A =
33	-38	-14	19	-13	7	36	18	30	-11
34	29	-19	8	35	2	-7	1	1	26
-9	35	15	-17	9	0	-16	-15	-25	8
11	-22	21	-8	-37	-9	26	11	-43	-21
-5	4	14	-9	-11	-22	8	9	-5	7
0	8	-14	11	9	0	8	-18	45	2
1	14	6	-7	7	-16	-9	13	4	8
-12	-4	4	4	10	22	2	11	-11	-10
-13	14	13	1	-7	-14	-2	4	15	-3
-22	-5	-12	9	-11	41	0	-12	19	-16
16	2	11	-5	-1	-32	17	14	-12	25
-13	-2	-13	18	42	2	12	11	2	3
-1	4	-2	-1	2	-1	-2	-1	2	-3
Rows and columns are numbered from 0.
The bottom entry of the column that holds the largest entry -> 2
Find the entry in row 1 and column 0.
A: 34
Find the entry just right of the largest entry.
A: 2
The entry in the top-right corner is -11
Find the minimum.
A: -43
Find the entry in the bottom-left corner.
A: -1
The entry at row 2, column 2 is 15
The entry just right of -38 is -14
The entry at row 2, column 0: -9
The entry at row 1, column 2: -19
Find the entry just right of 12.
A: 11
Find the entry in the bottom-right corner.
A: -3
The entry just right of the smallest entry -> -21
The entry just left of the largest entry is -18
The top entry of the column that holds the largest entry -> 30
Find the entry directly below 17.
A: 12
Find the entry directly below 10.
A: -7
The entry just left of -15 -> -16
The top-left entry -> 33
Find the entry at row 0, column 1.
A: -38
Find the entry directly above 22.
A: -16
Find the entry directly below 29.
A: 35
Find the entry directly below the largest entry.
A: 4

W =
[[ -4  -9   0   0  12]
 [  4  -1   9   1 -13]
 [  7  38  10   2   4]
 [ -1   4  -2   6   0]
 [ -6  -9   1  13 -13]
 [ -7 -10 -14   5  -3]
 [ -4  13  17   1   2]
 [ -5  16  13  -7   1]
 [ 24  12  20   3  -7]
 [  0 -12   4  -5   5]
 [ 18 -27 -12  -4  -5]
 [ 12  14  -2   7   5]
 [  3  -9  -2   5   5]]
Rows and columns are numbered from 0.
The entry directly below 10 is -2
The entry at row 0, column 2 -> 0
The entry in row 0 and column 0: -4
The entry in row 1 and column 0?
A: 4
The entry in row 0 and column 1?
A: -9
The entry just left of the smallest entry?
A: 18
The largest entry is 38
The bottom-right entry -> 5
The entry directly below the smallest entry -> 14
The entry in the bottom-left corner: 3
The bottom entry of the column that holds the largest entry?
A: -9
The entry at row 2, column 0: 7
The entry directly below the centre entry?
A: 13
The entry in the top-right corner is 12
The entry directly above the centre entry -> -14
The entry just left of -14 -> -10
The entry at row 2, column 2 is 10
The entry just right of the smallest entry?
A: -12
The entry directly above the smallest entry?
A: -12
The entry at row 1, column 2 is 9

a =
73  51  65  49
44  55  55  61
33  57  48  71
19  48  76  81
Give the 2nd smallest entry.
33
The entry directly above 57 -> 55
Give the first entry in reading order.
73
Give the 3rd entry in reading order.
65
Give the entry just left of the largest entry.
76
